A small network was trained on invented records. Each row is its activation on one of them, seen along a few directions.
After each row come some of the record's fields: B, L, P, M, G, N, F, H.
Not every record has every field; a missing one is left out.
The largest differences between rows may come from other fields.
(in the rows, 500 means zero)
Strong random noise was added to every row along 24 fixed directions; ignore it. To show where, here is one row again and again, with new noise each time:
[661 358 484 445 584 389 540 427 733 532 568 424 483 777 343 566 567 724
 558 394 574 621 364 583 467 490 390 410 727 606 492 438 645 270 560 510
 753 297 426 594 649 591 406 593 361 454]
[662 538 628 357 532 446 412 540 545 477 613 396 602 324 611 352 611 236
 287 338 158 478 601 647 457 331 475 468 451 682 421 619 519 578 657 339
 356 536 489 402 363 335 472 379 878 637]
[674 456 520 685 243 588 291 705 599 529 575 465 615 518 496 422 580 541
 451 520 500 578 242 409 308 392 545 572 274 516 449 660 567 482 276 556
 646 745 519 654 402 334 410 672 525 862]
[522 346 402 365 393 514 722 701 578 544 557 303 558 430 518 477 345 674
 566 530 682 697 838 445 572 536 456 671 487 491 725 539 458 321 440 531
 280 435 410 483 635 260 382 727 421 432]
[284 359 585 270 465 594 432 362 560 435 478 311 438 318 598 419 536 511
 360 380 477 525 331 656 619 754 593 497 620 476 459 644 583 451 792 548
 472 434 488 616 334 400 489 519 736 671]
[352 534 579 733 317 439 491 416 481 440 643 639 429 519 565 475 539 456
 515 612 674 528 306 548 556 612 518 554 574 441 537 451 427 525 529 397
 575 485 578 650 488 485 571 548 380 617]
[450 284 491 204 425 524 426 546 531 268 428 249 676 680 468 603 451 575
 478 476 407 649 483 489 420 643 566 502 468 604 583 664 547 592 418 494
 450 516 546 554 570 392 395 592 567 648]
[622 372 530 354 458 532 475 417 471 360 393 554 140 798 348 353 413 634
 578 312 738 470 503 385 516 415 496 450 575 311 850 475 615 346 412 370
 221 498 550 477 386 707 338 734 372 404]
[597 489 624 697 450 455 577 802 520 701 557 336 524 517 590 250 505 676
 656 395 517 394 557 391 490 458 505 446 305 354 476 581 437 263 530 637
 348 515 479 594 439 484 724 488 470 511]
[463 530 583 433 438 556 459 698 561 395 444 238 501 339 498 441 624 644
 437 313 728 518 604 553 439 594 500 339 443 458 418 610 549 476 445 264
 236 371 523 406 467 694 450 404 493 603]
[533 410 548 323 616 384 577 539 645 390 321 375 599 706 447 496 615 629
 405 430 554 521 492 592 447 632 471 479 533 543 666 416 562 436 532 491
 514 522 396 372 509 590 377 588 618 455]
[471 765 559 553 243 441 266 321 494 433 498 597 527 319 592 349 565 509
 370 463 782 398 494 675 777 653 418 387 448 624 527 700 340 430 542 357
 556 382 428 486 505 391 637 471 586 610]
[665 364 470 268 427 722 408 614 408 505 699 241 238 417 235 568 353 600
 395 303 388 587 545 413 327 256 447 390 498 490 430 510 658 519 541 710
 186 456 632 425 465 453 287 600 635 439]
[380 360 709 591 115 716 429 495 407 486 565 429 459 260 466 440 403 466
 410 523 348 624 222 596 547 579 399 710 461 401 301 349 447 680 417 631
 697 415 465 639 393 203 668 585 570 504]
[406 465 353 458 359 470 450 421 604 807 605 478 349 349 442 535 468 637
 780 421 305 404 409 391 393 343 398 550 471 351 438 824 708 215 568 572
 445 474 338 677 459 417 609 384 305 516]
[488 687 553 252 458 257 608 506 358 273 615 545 421 632 364 830 581 443
 601 486 315 492 490 514 378 386 406 453 594 550 440 588 556 609 500 304
 364 401 408 211 574 793 560 502 356 390]
[539 459 767 622 563 475 571 630 439 429 545 591 518 340 657 381 498 418
 375 635 447 476 672 573 731 598 668 440 453 586 593 343 278 661 585 525
 539 545 610 491 517 351 602 589 682 332]
[620 359 576 551 402 537 596 530 631 421 432 384 458 556 498 568 596 500
 749 507 319 571 468 550 296 422 536 489 482 429 576 538 585 507 296 101
 333 535 508 407 431 407 477 382 482 466]
[508 406 445 401 554 507 429 429 482 450 723 453 313 543 431 566 374 435
 609 535 227 567 579 430 394 369 584 573 478 612 602 533 544 678 685 763
 375 501 653 528 440 448 381 578 577 411]
[403 631 650 353 504 547 414 537 443 458 373 446 521 408 525 385 467 316
 323 483 338 449 360 439 832 748 688 616 286 542 534 492 502 347 730 599
 480 643 464 434 193 540 465 628 541 717]
[243 386 404 739 389 644 466 710 427 522 303 660 468 356 324 718 418 740
 645 538 655 404 460 505 259 598 520 478 537 256 338 486 209 470 163 550
 484 670 368 561 684 587 589 427 666 465]
[516 479 588 469 376 411 413 429 589 362 420 402 607 607 437 613 430 378
 336 733 106 539 489 375 571 413 488 592 261 561 658 544 445 485 416 516
 605 454 554 467 572 379 482 509 142 486]
[517 495 599 585 502 446 246 214 412 428 222 793 552 385 420 676 429 381
 437 689 272 253 529 402 424 444 610 373 580 720 684 614 528 720 323 487
 570 636 662 388 793 344 781 227 570 376]
[575 574 466 318 565 624 455 520 316 234 516 510 602 683 610 646 462 371
 414 520 489 530 551 534 720 460 643 302 445 532 271 611 335 570 448 353
 536 459 604 442 434 649 463 543 519 613]
[435 391 480 658 431 488 541 645 419 516 525 617 710 655 385 550 421 292
 507 469 445 598 507 381 293 370 373 685 557 478 391 228 556 595 187 198
 457 543 572 588 611 593 509 329 310 655]
[424 257 515 505 422 339 362 425 480 450 624 912 510 745 339 537 347 482
 530 488 391 504 645 610 725 541 455 483 645 643 663 266 220 395 465 389
 667 485 463 685 647 416 498 588 725 352]

[635 670 645 355 365 385 787 766 311 453 443 557 574 421 575 546 599 549
 280 616 714 478 435 447 566 509 485 580 501 412 612 519 551 472 410 530
 475 733 304 219 539 409 552 895 530 488]  (B b3; F f1; H h3)
[508 368 500 761 302 874 308 529 488 570 405 530 378 160 307 570 311 588
 524 525 542 576 547 428 434 445 527 642 495 520 326 308 492 579 266 734
 580 389 592 413 502 451 606 442 561 435]  (B b1; M m2; G g1; H h4)
[209 603 498 385 403 466 514 438 273 545 444 590 498 201 461 756 354 463
 521 665 385 355 530 363 596 712 622 562 532 549 567 659 490 473 620 711
 350 631 483 362 633 363 755 424 544 486]  (B b1; M m2; G g1; H h4)
[495 477 477 531 582 407 453 446 541 495 617 701 473 526 594 286 608 324
 413 384 740 523 500 497 345 451 483 598 638 536 694 416 723 694 520 319
 428 640 602 622 417 605 340 523 558 694]  (B b3; F f2; H h4)
[384 740 359 444 615 496 608 381 416 456 260 417 585 428 395 645 365 350
 424 586 573 501 585 413 462 613 457 682 547 584 580 468 464 511 470 510
 335 505 447 273 682 545 427 390 312 533]  (B b3; M m2; G g1; H h3)
[428 641 331 359 606 527 540 336 485 353 279 430 538 631 704 419 431 391
 517 478 565 452 487 490 519 464 460 536 446 282 500 845 337 438 420 369
 448 495 376 602 486 599 472 458 256 659]  (B b4; M m2; G g1; H h1)
[632 524 322 247 745 626 686 281 481 621 255 355 342 477 492 475 370 667
 499 466 695 427 529 429 478 455 454 515 657 415 657 622 687 423 621 890
 437 504 398 384 585 404 444 631 477 260]  (B b2; L l1; P p3; M m1; N n3; H h4)
[604 495 582 437 585 256 558 374 553 397 680 753 549 733 746 424 658 246
 385 520 382 491 489 574 646 337 551 532 630 558 596 529 546 433 686 263
 614 509 516 505 333 585 518 593 551 654]  (B b3; M m2; G g2; H h1)
[427 310 707 408 330 471 532 487 415 381 504 441 465 592 401 518 516 416
 511 451 234 568 246 565 367 601 480 628 598 482 563 321 606 670 512 440
 417 570 526 454 390 378 573 531 728 500]  (B b2; L l1; P p2; F f2; H h2)
[654 643 574 360 730 262 796 471 539 508 521 628 568 577 517 657 704 386
 343 545 389 478 322 662 552 427 418 362 760 531 397 428 586 368 631 248
 683 558 302 365 634 548 473 538 478 444]  (B b4; M m1; N n2; H h1)
[376 582 488 336 491 560 580 641 306 536 466 788 551 242 464 577 456 403
 576 482 582 547 608 513 666 638 506 631 539 549 381 305 570 710 355 339
 560 624 331 428 472 553 501 592 567 397]  (B b2; L l2; F f2; H h4)
[635 639 591 494 400 397 380 337 532 499 491 644 510 322 565 563 645 279
 375 572 284 424 320 391 340 243 515 609 561 617 494 753 846 592 473 421
 580 581 521 354 467 485 655 450 362 711]  (B b2; L l2; M m1; N n2; H h4)
[483 405 534 441 547 578 688 595 381 667 573 268 487 442 464 460 322 580
 665 409 495 609 354 307 408 568 482 641 652 466 365 540 704 514 558 784
 501 445 511 710 653 398 657 572 262 531]  (B b1; M m2; G g1; H h4)
[452 763 204 332 533 526 357 467 464 445 505 549 630 328 504 590 424 403
 433 526 605 551 611 510 465 486 439 576 435 661 393 750 406 637 448 587
 524 574 369 493 619 481 334 547 547 669]  (B b4; F f2; H h4)
[405 534 597 682 479 496 633 606 466 429 539 522 396 488 602 616 604 602
 600 566 535 447 420 586 441 509 578 507 533 318 293 490 311 491 560 628
 560 420 448 386 384 738 700 533 571 445]  (B b2; L l1; P p1; M m2; G g1; H h1)
[474 574 445 531 346 559 417 624 640 572 405 371 599 272 650 323 431 522
 558 568 353 496 789 457 712 419 445 625  78 400 465 715 308 396 365 468
 514 375 344 561 396 386 549 458 246 458]  (B b2; L l1; P p2; F f1; H h1)
[589 548 522 751 440 469 376 697 522 508 624 615 464 309 369 457 479 437
 567 565 385 551 597 495 258 409 504 570 356 656 573 465 302 791 310 511
 478 713 504 581 638 310 335 564 668 444]  (B b3; M m1; N n3; H h4)
[656 574 689 757 612 471 474 502 490 596 507 621 531 521 660 301 593 291
 598 483 321 387 307 475 508 434 659 513 485 556 394 467 581 517 605 486
 608 619 597 547 301 514 730 401 605 646]  (B b4; M m1; N n3; H h1)
[527 167 560 501 617 496 664 626 685 374 230 402 625 779 440 401 439 572
 272 377 415 556 698 661 475 411 332 611 655 308 493 127 210 198 438 523
 501 288 337 347 513 673 555 484 754 395]  (B b4; F f1; H h1)
[512 489 579 533 451 444 408 627 562 664 539 781 449 420 380 465 635 551
 451 406 464 426 291 538 564 530 464 460 458 455 438 425 539 327 438 405
 771 718 285 638 406 540 405 638 569 536]  (B b1; M m2; G g1; H h4)
[331 283 458 480 279 498 418 768 372 470 423 682 625 508 497 501 351 639
 590 410 575 469 795 362 461 418 460 731 482 380 420 533 368 477 226 622
 448 439 379 490 523 679 772 599 612 528]  (B b1; F f2; H h4)
[389 560 566 491 590 654 396 331 563 479 186 349 477 293 453 334 286 439
 519 438 507 532 385 479 772 847 605 599 541 581 498 608 372 351 566 552
 603 391 421 694 583 418 536 469 329 639]  (B b3; M m1; N n3; H h1)
[454 556 455 235 543 342 468 507 524 500 364 561 483 402 414 476 425 440
 622 397 347 492 576 355 452 508 474 663 490 573 685 814 563 465 388 347
 418 615 266 605 638 499 397 607 291 559]  (B b3; M m2; G g1; H h2)
[572 513 393 626 632 501 560 546 709 611 457 260 548 453 458 400 513 626
 847 385 436 624 381 643 169 600 409 602 527 587 391 651 367 579 440 572
 617 526 264 735 657 307 390 462 609 509]  (B b3; M m2; G g1; H h3)
[557 579 321 485 499 596 330 525 307 631 505 499 448 520 429 375  88 567
 549 443 570 416 726 152 679 345 484 504 356 485 492 768 323 322 438 904
 414 422 564 743 710 483 609 592 172 521]  (B b2; L l1; P p2; M m2; G g2; H h4)
[597 473 275 384 541 607 419 458 580 403 476 544 475 578 440 543 362 384
 398 459 513 627 751 446 582 272 455 597 463 498 508 553 384 354 340 332
 475 390 467 485 495 614 191 582 302 584]  (B b1; M m2; G g1; H h4)
[397 519 519 462 525 184 587 499 554 554 521 705 582 733 574 597 672 627
 663 538 504 361 503 481 520 534 507 544 542 499 594 503 655 350 643 564
 597 490 382 362 418 775 731 511 477 440]  (B b2; L l1; P p3; M m1; N n2; H h1)
[425 529 485 280 413 470 518 665 596 432 606 326 650 494 664 657 631 579
 542 586 373 591 555 450 712 536 643 505 274 509 326 722 656 349 626 521
 589 356 457 395 263 687 546 583 298 663]  (B b3; M m1; N n2; H h1)
[408 444 547 410 351 483 278 536 366 224 530 512 385 606 379 384 361 527
 369 322 634 550 485 489 416 507 457 606 580 501 518 574 319 640 470 677
 390 415 530 578 519 684 470 729 652 658]  (B b2; L l1; P p2; M m1; N n1; H h1)
[348 180 575 463 235 620 402 700 385 605 952 573 443  46 633 680 414 529
 443 653 362 579 739 348 613 396 757 437 516 560 429 697 618 587 576 565
 386 499 798 675 529 204 604 560 577 572]  (B b1; M m2; G g1; H h1)
[239 225 361 233 567 549 769 398 274 665 624 626 551 655 549 633 377 417
 601 470 530 560 379 420 516 580 493 622 827 353 454 339 815 522 589 448
 452 615 541 707 485 405 519 501 506 527]  (B b2; L l1; P p1; M m2; G g2; H h1)
[533 485 610 486 385 609 447 467 350 336 676 289 364 463 632 406 483 432
 470 557 303 507 452 545 408 395 537 397 359 421 457 582 427 885 600 678
 322 466 723 509 360 313 575 491 695 411]  (B b3; F f2; H h4)
[559 407 421 544 440 359 413 504 443 610 748 551 614 710 594 500 484 485
 463 453 494 397 686 342 493 243 531 376 559 565 517 657 604 270 615 500
 308 420 728 532 536 529 670 357 516 687]  (B b3; M m2; G g1; H h3)
[472 575 288 521 527 842 433 522 220 629 547 517 494 351 413 642 258 527
 744 450 639 453 760 449 652 532 551 286 430 547 235 421 401 593 376 494
 330 450 659 472 547 472 563 237 593 325]  (B b2; L l1; P p3; F f1; H h4)

Which values does each new row have?
[277 602 234 588 581 443 329 290 583 529 406 553 315 512 317 503 377 496
 680 379 504 430 555 463 242 436 387 766 580 499 521 575 434 457 610 760
 372 381 394 479 482 805 448 368 497 541]  (B b2; L l1; P p2; M m1; N n3; H h3)
[436 641 660 471 640 579 651 585 346 451 581 570 124 104 415 624 412 401
 494 509 551 511 479 389 581 573 681 455 687 429 457 530 474 505 597 428
 323 511 549 485 603 694 443 612 230 454]  (B b4; M m2; G g1; H h4)
[408 482 425 585 561 557 474 393 525 508 530 355 532 552 466 399 486 440
 328 327 857 556 560 531 457 598 466 488 747 582 492 295 640 378 672 399
 233 304 726 440 500 665 443 268 583 744]  (B b3; M m2; G g1; H h3)
[391 244 709 307 478 547 227 755 559 613 313 540 433 201 433 279 505 794
 441 290 351 348 553 400 590 577 577 424 332 420 458 648 608 493 464 768
 645 552 350 712 420 586 628 630 642 399]  (B b1; M m1; N n2; H h1)
[598 292 490 597 462 603 338 541 510 536 469 558 647 525 607 407 432 563
 426 520 537 466 640 413 453 361 554 504 451 538 505 519 536 592 372 722
 611 519 645 573 524 411 670 476 665 548]  (B b3; F f2; H h1)
[420 505 307 475 379 407 741 354 489 541 789 445 505 707 669 578 476 339
 631 520 386 577 587 580 464 298 351 759 582 372 466 506 454 315 724 467
 297 329 446 375 298 454 568 442 529 561]  (B b2; L l1; P p3; M m2; G g1; H h4)
[352 535 751 266 482 175 545 562 511 512 721 438 584 299 626 418 782 489
 269 359 478 471 396 587 432 574 388 487 659 613 445 629 812 672 791 461
 555 393 435 565 526 582 617 524 500 581]  (B b2; L l1; P p3; M m1; N n3; H h3)
[615 502 526 569 564 504 712 436 439 544 413 339 496 703 553 419 345 412
 647 553 273 436 560 472 525 425 425 479 401 346 611 463 272 401 472 479
 339 493 500 509 563 282 610 373 402 277]  (B b2; L l1; P p3; F f2; H h4)
[573 644 492 433 466 575 500 467 421 584 394 470 439 335 357 599 421 520
 499 569 509 470 482 341 581 497 503 463 432 546 550 539 671 470 411 502
 465 531 499 401 600 431 470 506 220 407]  (B b3; M m1; N n3; H h3)
[480 398 563 474 719 413 455 521 570 317 464 505 355 461 556 522 543 596
 377 528 597 459 632 434 403 415 657 338 670 484 570 704 463 619 527 543
 495 388 645 602 710 763 446 569 338 472]  (B b3; F f1; H h3)
[641 698 554 282 318 390 386 577 463 358 764 168 574 663 416 554 644 445
 399 441 245 565 410 555 392 434 353 324 151 651 497 616 554 668 554 392
 327 509 563 379 391 395 298 485 501 540]  (B b2; L l1; P p3; M m2; G g1; H h2)
[548 545 512 718 482 438 775 584 354 592 611 556 412 615 494 660 436 602
 949 626 457 448 494 484 427 531 556 466 563 427 506 461 331 453 501 573
 389 573 475 411 603 386 751 479 569 263]  (B b1; M m1; N n3; H h4)
[324 496 560 570 387 285 350 304 627 499 496 550 751 548 462 525 597 490
 487 539 452 496 466 657 527 772 401 598 543 810 599 340 551 580 642 549
 714 376 485 439 564 404 675 301 684 503]  (B b1; M m1; N n3; H h4)
[802 470 549 353 762 577 535 662 531 596 588 523 454 441 415 536 619 552
 410 308 402 508 301 655 532 436 571 154 666 573 196 562 509 372 561 415
 727 654 362 640 560 449 289 638 790 520]  (B b3; M m1; N n3; H h4)
[600 493 617 302 343 518 140 196 443 327 542 522 420 618 351 451 425 428
 624 368 301 534 430 545 620 558 465 411 434 801 586 535 612 756 471 398
 601 343 623 551 443 402 528 450 531 412]  (B b4; M m2; G g1; H h1)
[389 524 500 818 546 623 695 526 528 499 507 580 485 399 611 535 554 401
 496 601 719 575 445 631 549 565 534 550 635 332 298 267 330 470 452 261
 578 419 523 534 468 610 484 408 400 540]  (B b2; L l1; P p3; M m1; N n3; H h4)
[702 506 718 479 743 256 515 746 793 584 347 342 589 462 508 325 769 713
 456 564 426 425 424 396 395 650 628 304 256 627 820 612 714 525 533 586
 627 788 461 586 628 436 364 622 376 416]  (B b4; F f2; H h4)
